These are the activations of a small neural network, seen along a few directions. Each row is one input.
Each table varies a few parts of the input and shows all the possible inputs, shuffled.
A made-up example of a description, with smaller parts first: one of 8 places around a ring, together with either a single point or one of 9 places around a ring or (one of 3 separate values, together with one of 4 places along a line).
Shared parts are said once, and a part with two or three values counts as separate values.

Rows:
row 1: [  9  31 -11  -6  13  55 -17 -16  49  -5 -30 -42 -10 -31  -1 -68 104]
row 2: [ 27  43  41 -32 -14 -29 -42  -9 -27  21  12  -4 -25  33  35  -1   0]
row 3: [  8  47  32 -20 -10 -26 -59 -13 -23   5  13 -44 -24  38  38 -24  30]
row 4: [  1  10 -22   8 -29 -23  41  27 -38 -13 -15  34  46  -7 -36  29 -79]
row 5: [-29  -1  -3   1  20   6 -35 -40  42  50 -17  39   9  -2 -29 -19 -28]
row 6: [-33 -37  41  28 -12  32 -17   8 -11  29  37  20 -46  -6  -3  18  38]
row 7: [ -3  11   6  -2  21  15  -1 -33  74  31 -27  -1   7 -27   5 -15  18]
row 8: [ 16  44  14 -46 -13   4 -76  -7 -42 -19  40 -69 -27  -2  52 -55  48]
row 9: [-18  24  -3  -1  26  25  -7 -36  69  17 -21 -34  -2 -15   1 -31  51]
row 10: [-49 -35  21  28   0  36 -18  -1 -23  28  46 -14 -50   1   3 -16  68]
row 11: [  4   7 -17  10 -16 -38  34  19 -23 -14   8  26  32  -2 -64  33 -78]
row 12: [-37 -70  46  -7   9   6  -5  11   5  14  14  38 -35  17   6  46  27]
row 13: [-29  33 -12  17  29  43 -34 -42  46  40 -16 -29  -1 -15 -21 -46  29]
row 14: [ 52  37 -44  32  30  95  58   1  84 -60  19 -29  45  26  19 -60 -40]
row 15: [ 44   1  25 -28 -14 -48 -23  -9   2   8 -16 -20 -28  40  53  11  17]
row 16: [-36 -32   6  28  14  50 -29  15 -35  12  62 -38 -68 -36  19 -44  88]
row 17: [ 32  16 -12 -40 -19 -13 -58  -1  -4 -36  10 -81 -51   6  68 -31  60]
row 18: [ 28 -12  30 -38   2 -52 -18 -18 -14   6 -18  21 -32  50  38  26  -5]
row 19: [ 22 -20 -17   5   6 -53  51   0 -19 -32  -6  20  43  -5 -40  49 -43]
row 20: [ -2  12 -19  10 -24 -33  36  28 -25 -16  -4  37  39  -4 -48  27 -76]
row 21: [ 18 -10 -21   4  -3 -43  49   9 -20 -37 -20  30  44 -10 -23  53 -48]
row 22: [ 23 -12 -21   1 -14 -40  59   6 -34 -38 -24  26  47 -14 -17  46 -48]
row 23: [-39 -55  13   5   5  20  -6  17   4  19  32 -29 -41   3  29   0  80]
row 24: [ 10  16  37 -37   3 -41 -39 -13 -37  25   1  35 -25  47  25   7 -24]
row 25: [-16  24  -4  14  16  33 -30 -37  53  51 -18   3   4 -27 -16 -23  -8]
row 26: [ 23  14   3 -27 -14 -40 -39 -18   1  -5 -10 -54 -36  45  54 -12  45]
row 27: [ -2  44 -19  13  14  72 -44 -22  29  16 -20 -39 -14 -31 -23 -78  79]
row 28: [ 23 -13 -26   2 -12 -38  60   2 -32 -33 -20  31  52  -8 -14  46 -43]
row 29: [ 15  -2 -24   1   1 -35  56  16 -26 -36 -29  34  45 -15  -8  51 -55]
row 30: [ -3  17 -19  -1 -18 -23  45  34 -43 -13 -22  35  36 -15 -34  28 -89]
row 31: [-21 -71  34   5 -10  13   0  23  10  29  26   1 -25  -1  24  20  55]
row 32: [ 18 -15 -20   0   2 -45  55   2 -26 -30 -16  23  46 -11 -30  53 -39]
row 33: [  1  12 -16   5 -30 -25  42  33 -41 -18 -19  29  40 -14 -38  28 -86]
row 34: [-21  -9   5 -10  26  -7 -11 -29  67  26 -29  36  12  -4  -6  -3  -4]
row 35: [ -3  11 -14  14 -21 -30  30  34 -26 -19 -17  33  39 -10 -44  31 -84]
row 36: [ 40  60 -45  48  24 123  20  31  65 -34  22 -30  52  30  -4 -67 -69]
row 37: [-28 -57  -8   7  11  37 -14  35  -4   2  40 -47 -60 -35  45 -30 100]
row 38: [-47 -61  39  10   3  17 -15  -8 -26  30  30  53 -43  12 -15  20  11]
The inputs of row 30 and row 29 match in every part but one. If row 10 is changed in the same way as row 30 into row 29, which row does it become?
> row 23
What do these inputs look like to the network?
> one of 2 separate values, together with either a single point or one of 6 places along a line or (one of 3 separate values, together with one of 4 places along a line)
Change only the choice among 2 separate values in row 26. List by row number the other rows that result.
> row 3
Change only the place on the line of 4 in row 8. List by row number the other rows that result.
> row 2, row 3, row 24
A walk changes only the place on the line of 4. It starts at row 27 and steps to row 13. List the rest of the walk in order.
> row 25, row 5

Rows:
row 39: [-44   1  39 -15  11  15 -61 -52  52  81  -7 -12 -47  -3  25 -24  77]
row 40: [  1  49  24 -39   1 -17 -68 -50  24  31 -28 -52 -43  11  30 -53  88]
row 41: [  15    4   -7    2   -4  -51   28    7  -20    0  -31   69   61   -9
  -40   63 -105]
row 42: [-27  14  29 -27  15  -5 -65 -53  51  53 -13 -20 -44   2  22 -40  92]
row 43: [ 48  45 -46  21   7  11  60  -1  14 -43 -35 -34  70 -11 -24 -23 -18]
row 44: [-44  20 -25  42  40  75  -8  -7  39  14  15 -27   6 -32 -33 -61  32]
row 45: [-36 -55  40   5 -23 -21   3  31 -44  25  28  42 -26  21  -1  59 -24]
row 46: [  54   32   -7  -11  -15  -55   44    1  -45  -16  -44   51   47   20
  -25   31 -113]
row 47: [  6 -20  13 -28  -8 -41  -8  18 -62 -29   6 -34 -35  -8  42  11  73]
row 48: [ 22  64 -44  21  -1  62 -14   2   5  -8  -4 -70  -1 -25 -14 -84  24]
row 49: [ 30  19 -42  14   4  39  50   3  54 -50  -6 -16  50   3 -12 -10 -48]
row 50: [ -1  18  43 -18   1  20 -83 -35  42  32   9 -33 -46  25  54 -24  53]
row 51: [ 21  -5 -40  22  15  39  50   7  68 -33 -10  -1  51  -5 -18  -9 -45]
row 52: [ -9  50 -36  23  13  66 -14  -8  21 -18  15 -50   6 -29 -22 -74  30]
row 53: [ -7 -68  16  -4  -5 -13 -12  18 -30   0  20   1 -58  -5  36  16  59]
row 54: [-12 -43  -8 -24 -10 -38 -21  -2 -32 -13  26 -27 -46  -2  31  19  53]
row 55: [  34   19   -4  -10  -15  -43   42   -4  -26  -13  -23   64   42   12
  -33   47 -115]
row 56: [ -7  20 -17  35  33  81 -18  11  45 -14  20 -19   5 -10  -4 -73  22]
row 57: [  0  -9  -2   3  19 -37  39  -2 -11   0 -32  88  54  13 -56  55 -97]
row 58: [  0 -23  28  -4 -36 -36  -3  32 -59  -3  40  18 -26  27  22  51 -29]
row 59: [  5 -11   5 -27 -33 -69  -3  32 -63 -12  22  -6 -10  23  20  40 -21]
row 60: [-11 -49  40  -7 -36 -31   2  31 -49  14  28  37 -26  18   8  49 -27]
row 61: [-43 -70  14  -3 -10 -11  -8  17 -30  15  11   5 -49 -25  17  31  73]
row 62: [  4  -1 -14  29  35  58  68   5  55 -12  -8  27  66 -13 -26   3 -33]
The inputs of row 42 and row 50 match in every part but one. If row 56 is changed in the same way as row 42 into row 50, which row does it become?
> row 52
What do these inputs look like to the network?
> one of 4 places along a line, together with one of 6 places around a ring
Change only the place on the ring of 6 in row 62. List by row number the other rows that result.
> row 39, row 44, row 45, row 57, row 61
A walk changes only the place on the ring of 6. It starts at row 48 and steps to row 43. List the rest of the walk in order.
> row 46, row 59, row 47, row 40

Rows:
row 63: [ -8 -30 -32  42   7  25  83  29   2 -24  -4  45  60 -23 -55  31 -75]
row 64: [ 42  50  13 -36   5   3 -58 -28  28  -7  -6 -65 -35  29  67 -52  68]
row 65: [-43 -44  33  17   8  45 -32  -4  15  44  28 -11 -63 -20  15 -18 102]
row 66: [ 48  23   4 -25 -35 -75  28  19 -70 -32  -8  22  30  29   6  47 -86]
row 67: [ 57  40 -30 -31 -17 -82  38  -4 -24 -49 -38   1  57  14  -4  40 -79]
row 68: [ 27  29  31 -40 -14   1 -71  -2 -19   3  19 -55 -59  17  81 -42  68]
row 69: [-36 -53   9  21  -7 -28  52  18 -48   8  -6  69  22 -18 -58  62 -37]
row 70: [  18   55  -64   35   13   37   62   -4   53  -19  -38   20   98  -14
  -77  -22 -123]
row 71: [-39 -55  49 -28  -5 -29 -65  -7 -14  41  26  -8 -85   6  52  19  95]
row 72: [-42 -21  -8  39  26  89 -17   3  52  15  34 -38 -28 -28  -4 -51  79]
row 73: [-26 -58  34 -20 -24 -92  14  10 -74  18   1  77 -11  21 -21  88 -47]
row 74: [   0   64  -37   26   43  105  -34  -31  100    2   -7  -59   14  -14
   -2 -102   35]
The inputs of row 64 and row 67 match in every part but one. If row 71 is changed in the same way as row 64 into row 67, which row does it become?
> row 73
What do these inputs look like to the network?
> one of 2 separate values, together with one of 6 places around a ring
